These are the activations of a small neural network, seen along a few directions. Each row is one input.
Each table varies a few parts of the input and shows all the possible inputs, shuffled.
A made-up example of a description, with smaller parts first: one of 3 separate values, together with either a single point or one of 9 places along a line or (one of 4 places along a line, together with one of 5 places around a ring).
Shared parts are said once, and a part with two or three values counts as separate values.
(in the rows, 128 means zero)

Other details of the inputs vary at random and push rows far along two fixed directions, the same in every table; ignore that.

A family of inputs:
x1: [106 130 135 128 109 125 152 178 100  47 116]
x2: [129  91 161 111 152 131 155 107 152 116 119]
x3: [126 137 100 143 137 136  87  88 134 205 138]
x4: [111 173  65 142 105 131  50 100  81 180 136]
x5: [148  62 213 103 178 136 202 136 160 147 115]
x6: [120 137  92 145 106 122 103  77 130 122 108]
x7: [127 154 111 132 131 132  95 119  86 207 138]
x8: [126  83 153 118 135 123 180 131 146 136 120]
x9: [146 122 103 134 129 149 131 124 113  73 126]
x10: [118 115 128 131 109 109 136 163 149  38 126]
x11: [117 156  97 136 116 136  70 115  91 157 129]
x12: [121 182  71 135  88 128  75 112 116 110 120]
x13: [120 107 146 125 123 118 178 122 139  79 115]
x14: [103  92 113 132  93 118 152 132 148  44 103]
x15: [131  84 162 122 134 124 178 128 145 127 113]
x16: [117 114 147 141 128 126 170 153 144  80 121]
x17: [133 199  71 131 107 132  56  79 107 165 134]
x18: [109 192  77 149  92 120  90 114  71 105 129]
x19: [163 111 181  91 179 146 141 137 139 242 142]
x20: [ 94 113 109 143  95 117 170 166 139  52 124]
x21: [150 161 117 150 126 109 101 103 122 177 138]
x22: [104 107 106 127  92 104 137 174 147  38 133]
x23: [ 97 106 114 142 102 127 145 157 152  38 117]
x24: [165 116 185  98 173 145 141 137 139 227 136]
x25: [138 155 101 114 128 139  77 105 124 207 138]
x26: [153 111 198  91 210 160 116 120 116 219 146]
x27: [104 129 126 142 112 120 170 149 137  43 125]
x28: [107 181  69 156  78 120  85 123  75 121 122]
x29: [126 125  96 135 122 126  97  70 130 190 122]
x30: [ 98 122 116 136 112 126 147 143 146  27 125]
x31: [131 144 128 137 118 105 137 136 129  93 139]
x32: [140 176  83 164  97 103  79  94 112 183 139]
x33: [156  99 188 118 203 155 128 104 158 223 137]
x34: [142  70 222  83 201 156 163 177 135 138 131]
x35: [117 146 117 123  93 121 150 170 126  47 114]
x36: [142 133 163 100 147 135 154 149 131 127 132]
x37: [129 179  62 162  87  98  76  95 107 181 144]
x38: [121  97 159 135 135 130 176 159 149 106 125]
x39: [164  92 185 110 184 132 123 125 156 214 147]
x40: [113 122 125 126 110 109 138 157 144  27 134]
x41: [152  73 211  74 184 154 164 173 164 154 132]
x42: [161 178  70 162 119 142  95  75  82 163 131]
Description of these inputs: one of 2 separate values, together with either a single point or (one of 4 places along a line, together with one of 5 places along a line).
The inputs of x17 and x36 match in every part but the choice among 2 separate values. If x23 is changed in the same way as x17 into x36, which row does it become?
Answer: x38
The inputs of x27 and x30 match in every part but the choice among 2 separate values. If x7 is changed in the same way as x27 into x30, which row does it become?
Answer: x4
Start at x1 and move only the place on the line of 5, one step at a time. The first step leads to x35. Which rows follow, in order?
Answer: x21, x16, x5
Start at x29 and move only the place on the line of 4, one step at a time. The first step leads to x14. Which rows follow, in order?
Answer: x6, x2

A family of inputs:
x43: [118 130 140  96 111 127 147 184 116  22 120]
x44: [137 129 175 104 160 143 145 176 133 118 141]
x45: [103  89 109 118 106 140 146 151 150  23 112]
x46: [145 119 171 100 158 130 132 165 122 242 149]
x47: [120 102 176 103 171 150 133 164 110 137 133]
x48: [141 171  82 133 117 124  58  49 127 185 127]
x49: [169 110 171 139 169 122 158 111 140 187 141]
x50: [166  92 176 121 184 127 128 113 171 198 149]
x51: [115 187  53 180 101 123  64  36  77 195 119]
x52: [105 111 131 127 112 120 154 155 173  28 122]
x53: [ 91 143  66 154  94 122  72  83 119 109 120]
x54: [123 190  59 158  73 110  97  69  95 104 110]
x55: [143 105 163 127 140 120 167 124 136 230 132]
x56: [120 123 137 125 110 114 155 209 125  17 141]
x57: [140  85 166 110 152 120 137 130 169 232 134]
x58: [114 106 117 133 109 138 174 142 121  43 105]
x59: [115 207  48 182  71 111  96  73 105 111 120]
x60: [140 106 164  92 165 162 140 169 116 125 128]
Describe the family of inputs behind these rows.
Answer: one of 3 separate values, together with either a single point or one of 5 places along a line
The inputs of x49 and x56 match in every part but the choice among 3 separate values. If x54 is changed in the same way as x49 into x56, which row does it become?
Answer: x43
Which other rows does x47 become when the choice among 3 separate values takes its other values? List them by row number.
Answer: x51, x53
Which other rows does x57 become when the choice among 3 separate values takes its other values? List them by row number.
Answer: x46, x55

A family of inputs:
x61: [126 118 117 139 123 141 135 123 138  79 121]
x62: [110 163  86 159  89 103 117 103 125 102 130]
x63: [136 158  83 161 127 137  95  75 102 180 128]
x64: [146 118 144 132 155 118 120 108 139 213 148]
x65: [144  49 211  87 179 136 182 179 174 129 119]
x66: [134 181 112 132 120 140  83 106 107 216 137]
x67: [160 105 168 126 183 144 158 116 131 207 134]
x68: [131 164 121 125 104 111 124 130 116  84 122]
x69: [145  84 188 119 175 124 158 150 150 180 130]
x70: [159 138 137 104 165 142 100 119 116 206 141]
x71: [136 125 133 110 153 140 111 141 116 137 139]
x72: [134 112 129 112 127 137 138 116 123 132 122]
x73: [150  55 215  84 169 142 210 168 150 128 129]
x74: [138 105 182  87 162 141 169 179 133 142 136]
x75: [111 157  62 148  87 128  85  80  95 116 122]
x76: [103 184  68 147  86 115  99 134  88 105 132]
x77: [132 138 120 115 115 122 135 164 115  99 134]
x78: [128 101 152 115 157 142 123 117 133 178 121]
x79: [145 146 117 134 138 142  75 117 115 163 142]
x80: [146  95 172 101 170 143 134 119 143 212 121]
x81: [ 98 115 114 141  97 102 165 161 151  43 128]
x82: [ 95 107 127 135  98 121 159 154 116  39 111]
x83: [136 173  95 164 131 129  79  58 116 197 129]
x84: [143 162  89 143 111 112  79  79 125 218 142]
x85: [137 102 144 117 156 132 111 110 147 179 141]
x86: [109 144  82 152  91 122 114 102  95  98 124]
x87: [123 155  91 155 122 118  86  78 129 182 141]
x88: [119 180  49 182  82 123  83  80 103 108 125]
x89: [111 155  57 155  90 132 104 101 109  82 114]
x90: [ 98 134  95 138  92 116 124 118 140  45 122]
x91: [143  92 179 105 166 140 168 138 166 125 118]
x92: [103  97 129 121 119 123 151 150 162  53 128]
x93: [125 179  90 129  98 115  92 107 110  87 117]
x94: [128 164  94 155 120 118  85  80 103 222 126]
x95: [119 111 139 119 133 139 127 115 121 131 117]
x96: [150 173  89 169 126 129  89  68 111 205 134]
x97: [115 129 121 135  93 114 166 152 148  40 112]
x98: [100 151 107 122  93 135 119 160 123  74 120]
x99: [143  61 220  86 166 139 203 170 151 135 121]
x100: [145 109 162 107 157 133 139 107 159 168 132]
x101: [124 127  99 137  96 130 144 136 139  49 114]
x102: [121 107 131 135 131 117 127 129 139 129 140]
x103: [139  80 185 101 155 125 183 159 176 134 136]
x104: [100 111 155 107 130 147 147 180 136  67 124]
x105: [140  87 177 113 160 133 176 139 128 147 132]
x106: [153 151 113 129 130 137  82 121 118 165 139]
x107: [ 99 127  88 131  81 110 137 144 155  39 120]
x108: [127 173  80 160  87 115  87 134 101 103 140]
x109: [130  88 215  96 177 148 181 189 144 144 138]
x110: [133 124 158 109 169 144 127 141 114 178 142]
x111: [151 165 106 152 133 135  61 100 100 195 150]
x112: [115 130 127 146 115 114 160 141 140  68 118]
x113: [101 136 109 114 118 134 124 160 113  70 125]
x114: [127 124 171 116 163 152 125 143 124 179 140]
x115: [114 113 134 135 130 126 131 128 122 138 120]
x116: [151 133 140 123 127 131 121 154 126 134 141]
x117: [106 139 100 138  73 103 149 138 143  41 121]
x118: [127 124 134 131 142 137 128 109 145 118 120]
x119: [106 110 103 123  88 109 140 155 150  45 123]
x120: [146 156  84 140 125 141  97  77 115 185 121]
x121: [136 140 147 113 151 132 112 114 122 118 127]
x122: [124 181  70 150  97 113  88 124  88 126 139]
x123: [142  97 185 118 178 133 149 111 152 175 141]
x124: [162 130 194 110 188 129 137 117 126 195 138]
x125: [141 130 149 132 150 130 124  97 111 216 129]
x126: [128 146  93 147 124 125  68  87 122 182 123]
x127: [110 148 100 113 108 130 121 155 112  85 123]
x128: [102  76 161 106 104 116 203 203 151  24 107]
x129: [127 120 114 131 106 127 168 148 131  75 116]
x130: [154 122 148 126 148 123 115 115 140 217 129]
x131: [157 110 175 107 190 145 125 138 118 201 151]
x132: [129 169  67 162  76 119 113 105 119  98 121]
x133: [113 104 172 112 135 118 176 179 133   8 120]
x134: [100 126 100 126  77 120 139 141 120  44 104]
x135: [107 106 125 143 111 112 137 155 135  72 117]
Describe the family of inputs behind these rows.
Answer: one of 5 places around a ring, together with either a single point or one of 4 places along a line or one of 10 places around a ring
The inputs of x68 and x121 match in every part but the place on the ring of 5. If x66 is changed in the same way as x68 into x121, which row does it become?
Answer: x104
The inputs of x115 and x94 match in every part but the place on the ring of 5. If x88 is changed in the same way as x115 into x94, which row does it become?
Answer: x96
Which other rows does x110 become when the place on the line of 4 takes its other values? List them by row number.
Answer: x111, x114, x131
Which other rows does x98 become when the place on the line of 4 takes its other values? List them by row number.
Answer: x70, x106, x127
Which other rows does x120 become when the place on the ring of 5 takes its other values? List them by row number.
Answer: x63, x67, x89, x129
Start at x85 and move only the place on the ring of 10, one step at a time. The first step leads to x126. Which rows follow, in order?
Answer: x78, x95, x75, x89, x61, x118, x90, x92
Which other rows does x134 become when the place on the ring of 10 takes its other values? List them by row number.
Answer: x65, x72, x80, x91, x100, x101, x107, x119, x120

A family of inputs:
x136: [121 130 124 132 106 108 138 194 122  29 136]
x137: [121 103 181  98 142 119 152 202 154  65 138]
x138: [150 114 144 139 134 128 166 119 155 110 135]
x139: [125  80 131 123 130 135 147 123 143 123 112]
x140: [119 126 139 105 138 136 124 172 145 125 141]
x141: [140 105 149 120 164 134 125 104 173 209 139]
x142: [128  78 209  95 189 164 183 195 130  85 124]
x143: [133 172  97 142  95 126 122 147 107  75 141]
x144: [137 133 132 138 136 110 101  92 160 177 135]
x145: [124 196  88 138 101 135  72  94  82 130 122]
x146: [153 168 127 114 148 133 114 112  99 168 133]
x147: [ 93 116  90 147 104 121 122 102 120  78 121]
x148: [137 138 117 154 156 148 103  64 124 195 119]
x149: [114 172  53 158  69 101 126  89 118  50 106]
x150: [123  90 135 109 121 128 142 123 162 127 117]
x151: [132 110 154 124 137 134 154 103 143 103 110]
x152: [138 123 157 110 184 154  92 107  96 225 150]
x153: [130  66 199  66 159 147 173 204 153 101 128]
x154: [135 161 123 140 122 119 121 130  87 238 135]
x155: [110 186  31 152  67 129  49 106  72 129 119]
x156: [171 118 153 142 171 119 112  86 149 226 146]
x157: [ 80 131  82 169  42  87 176 149 123  49 108]
Describe the family of inputs behind these rows.
Answer: one of 2 separate values, together with either a single point or one of 10 places around a ring
The inputs of x146 and x149 match in every part but the choice among 2 separate values. If x145 is changed in the same way as x146 into x149, which row does it become?
Answer: x151
Which other rows does x147 become when the choice among 2 separate values takes its other values? List them by row number.
Answer: x152
Which other rows does x154 become when the choice among 2 separate values takes its other values? List them by row number.
Answer: x157
